A small network was trained on made-up records. Each row is its average activation on records with the value named, seen along a few directions.
Related values have similar rows: they may be neighbours, one step apart, or belong to one group.
(in the rows, 500 means zero)
Strong random noise was added to every row along 3 fixed directions; ignore it. To show where, here is one row again and again, with new noise each time:
[496 168 352 514 235 317 456 158 400 312 469 563 346]
[489 469 502 541 571 446 614 439 530 517 430 458 485]
[639 785 488 413 593 875 478 445 386 504  61 369 924]
[573 488 525 442 438 526 506 320 474 527 503 475 527]
[415 306 425 618 535 297 645 416 533 428 420 495 360]


Field E:
e7: [481 527 657 524 611 427 532 540 658 684 736 466 421]
e1: [540 410 506 499 363 483 342 376 456 446 516 536 457]
e9: [549 403 301 468 266 620 353 149 238 244  77 515 713]
e2: [459 771 651 591 861 588 697 695 632 684 377 344 689]
e8: [397 428 575 618 648 277 555 732 668 543 769 550 218]
e3: [527 707 719 513 655 639 476 677 620 697 686 464 549]
e6: [627 674 506 374 399 721 428 288 342 489 253 405 828]
e10: [610 647 445 233 295 741 328 574 372 461 579 597 620]
e5: [582 583 476 346 346 675 330 589 445 511 623 580 600]
e11: [344 386 375 683 621 358 540 782 540 386 450 517 346]
e4: [366 616 349 587 707 539 620 935 501 419 265 527 541]
The values of E form a line.
Question: Going along E from e10 by way of its neighbour e4, in what order are e9, e2, e8, e6 met?
Answer: e8, e2, e9, e6
Question: Which values are neighbours of e1? Give them in the order they are listed.
Answer: e7, e3

Field P:
p6: [544 438 431 441 286 638 229 371 390 375 377 583 592]
p1: [438 635 492 588 735 452 674 921 603 555 513 518 456]
p9: [609 630 682 413 506 632 443 333 490 665 674 448 566]
p2: [476 469 502 479 507 466 603 308 455 492 385 419 555]
p3: [409 376 381 648 616 426 641 449 483 363  80 428 547]
p8: [426 477 277 573 541 548 462 689 431 276 135 558 607]
p5: [572 740 583 545 682 724 464 649 516 542 274 417 763]
p7: [626 563 706 386 453 556 374 351 561 678 853 495 477]
p10: [586 513 399 436 390 710 301 512 381 340 318 491 643]
p4: [568 811 410 323 496 855 438 745 419 528 393 484 800]
p11: [448 486 514 543 500 336 705 333 492 573 474 442 436]
The values of P form a line.
Question: Which values are neighbours of p3? Give them in the order they are listed.
Answer: p9, p2
Question: Which values are neighbours of p1? Give them in the order they are listed.
Answer: p8, p4
Question: Which values are neighbours of p6? Give them in the order they are listed.
Answer: p5, p10
